A small network was shown many inputs. Here are its activations along a few directions, one row for each input.
Each table varies a few parts of the input and shows all the possible inputs, shuffled.
Descriptions start from the smaller parts, as in this example, which fits no table here: values(3) and (point or line(9) or (line(6) and ring(8))).
Shared parts are said once, and a part with two or three values counts as separate values.
In the rows, zero is written as 128.

Other details of the inputs shift rows strongly along two fixed directions, in all tables alike. That doesn't count.
These rows show it; all are for the same input, with only those details redrawn:
[133 108 135 161  96 148 135 144 126 123 148 158 138 122 123 116]
[128 106 133 163  95 149 141 143 129 126 147 157 141 116 128 119]
[136 111 135 161  97 148 130 145 124 121 149 159 135 126 120 115]
[135 110 135 161  97 148 131 144 124 122 149 158 136 124 121 115]
[133 108 135 162  96 149 134 144 126 123 148 158 138 122 123 116]
[130 107 134 162  96 149 139 143 128 125 148 158 140 118 127 118]
[156 184 139  66 125 128  98 124 117  90 140 119  95 181 121 118]
[ 56 152 128  61 101 118 236 102 188 137 115 100 160  62 223 172]

Rows:
r1: [117  85 124 175 124 134 119 140 147 164 122 140 140 160 125 125]
r2: [135 111 123 162  95 151 130 141 123 123 151 161 125 111 126 115]
r3: [143 179 150  72 155 116 103 114 112 103 123 109 103 177 109 120]
r4: [145 172 147  68 173 105  92 116 113 108 108  90 115 169 108 134]
r5: [159 174 116  68 162 110  79 107 110  97 113  93 104 162 112 126]
r6: [140  95 125 168 134 130 111 136 119 127 120 131 156 123 103 120]
r7: [158 175 120  77 155 117  82 107 121  91 124  97  95 167 118 122]
r8: [110  90 117 177 129 133 127 136 142 175 124 144 125 138 127 119]
r9: [133  94 128 175 126 137 121 132 134 126 130 134 151 118 119 120]
r10: [154 184 139  65 124 127 100 124 118  90 138 118  96 179 122 119]
r11: [148  95 110 162 127 123 108 144 103 135 122 133 147 104 112 132]
r12: [118  83 101 172 117 137 125 131 149 164 128 146 125 143 129 122]
r13: [147 164 101  69 139 118  79 108 143 119 114 101  90 206 132 123]
r14: [130 104 118 164 114 143 132 129 124 125 136 151 140 106 120 113]
r15: [128 104 123 170 122 143 136 132 117 133 139 155 128 107 108 114]
r16: [125 109 147 166 108 145 139 144 121 135 148 158 133 121 120 120]
r17: [ 54 157 129  73 151 100 216  92 178 151  97  81 139  55 205 170]
r18: [158 163 129  65 154 100  90 127 107 106 110  88 122 164 118 142]
r19: [126 102 132 174 151 127 120 137 109 149 122 137 136 100 101 121]
r20: [124  97 141 177 138 132 125 137 129 135 127 134 147 118 115 125]
r21: [133 100 119 178 134 136 120 129 124 132 137 140 128 108 112 121]
r22: [ 49 139 131  55 140  83 234 107 175 162  84  70 180  46 216 200]
r23: [127 121 143 168 114 144 137 144 113 140 148 161 111 110 118 116]
r24: [138  94 114 164 134 120 123 142 104 147 126 135 141  95 112 139]
r25: [146 159 115  71 141 118  82 116 147 119 111  98 105 218 132 127]
r26: [121 114 139 172 134 137 139 134 113 144 133 153 126 102 110 112]
r27: [133 113 128 165 103 149 137 141 119 131 154 163 114 111 118 118]
r28: [ 54 148 125  60 150  83 224 106 163 169  87  75 157  36 211 192]
r29: [155 176 122  71 170 108  86 108 107 106 117  95  94 160 105 128]
r30: [151 177 135  66 143 120 101 113 119  91 125 108 109 177 116 117]
What is each input in this table made of?
> ring(5) and (point or line(5))
The inputs of r12 and r13 match in every part but the ring(5) part. If r24 is changed in the same way as r12 into r13, which row does it become?
> r11
Change only the ring(5) part in r7. List by row number the other rows that result.
> r9, r17, r20, r21
List by row number the other rows that have the ring(5) part in common with r9.
> r6, r10, r18, r25, r30

Rows:
r31: [140 172 112  65 147 111 112 109 120 112 119  98 102 138 132 140]
r32: [104 114 134 141 112 132 162 127 153 128 126 127 160  93 158 138]
r33: [106  30 107 244  95 144 165 156 141 174 134 165 177  50 141 136]
r34: [116 102 126 140 118 121 159 134 128 136 122 126 164  84 140 150]
r35: [164 124 119 143 131 140  67 127 124 109 131 133 113 200  92  99]
r36: [ 65 186 138  21 109 111 214 101 185 130 116  91 133 105 221 170]
r37: [157 147 151 123 109 144 106 146 105 103 157 153 105 173  98 107]
r38: [ 73 176 137  38 128 106 211  95 175 111 110  80 151  84 200 168]
r39: [138 187 139  55 180 100 106 110 104 113 106  90 100 145 114 133]
r40: [ 92  12  93 243  95 144 170 146 157 188 118 161 197  64 142 135]
r41: [137 175 131  72 176  99  98 114 125 127 109  84  91 163 126 139]
r42: [167 115 138 177 120 151  92 143  93 102 150 162 127 132  79  91]
r43: [183 121 129 145 136 128  57 151  88 112 136 134 121 171  82 115]
r44: [104 108 141 144 146 113 162 129 130 151 112 117 155  87 134 151]
r45: [177 135 133 155 130 144  62 140 106  98 150 142  97 180  87  97]
r46: [161 145 136 134 108 149  87 143 115 113 158 154  85 184 107 102]
r47: [137 180 143  59 177  96  94 115 117 123 104  80 105 167 124 142]
r48: [155 146 130 132 110 152  98 134 107 110 158 160  85 164 101 100]
r49: [148 173 125  63 145 110 110 118 104 101 118 105 114 137 123 133]
r50: [ 65 178 115  38 129 112 211  80 184 120 110  82 131  72 209 166]
r51: [ 86 107 115 131  93 140 175 121 176 155 124 143 145 131 169 135]
r52: [163 121 144 170  99 159 101 153  90 111 163 180 109 148  83  86]
r53: [158 102 127 189 158 131  78 138  88 138 134 150 110 137  71 105]
r54: [ 76  14 107 249 122 136 175 140 159 204 109 154 195  61 137 134]
The inputs of r34 and r44 match in every part but one. If r31 is changed in the same way as r34 into r44, which row does it become?
> r53
What is each input in this table made of?
> line(4) and (point or ring(5))
List by row number the other rows that have the line(4) part in common with r48.
> r36, r37, r46, r51, r52
Change only the ring(5) part in r42. List by row number the other rows that result.
> r32, r38, r45, r50
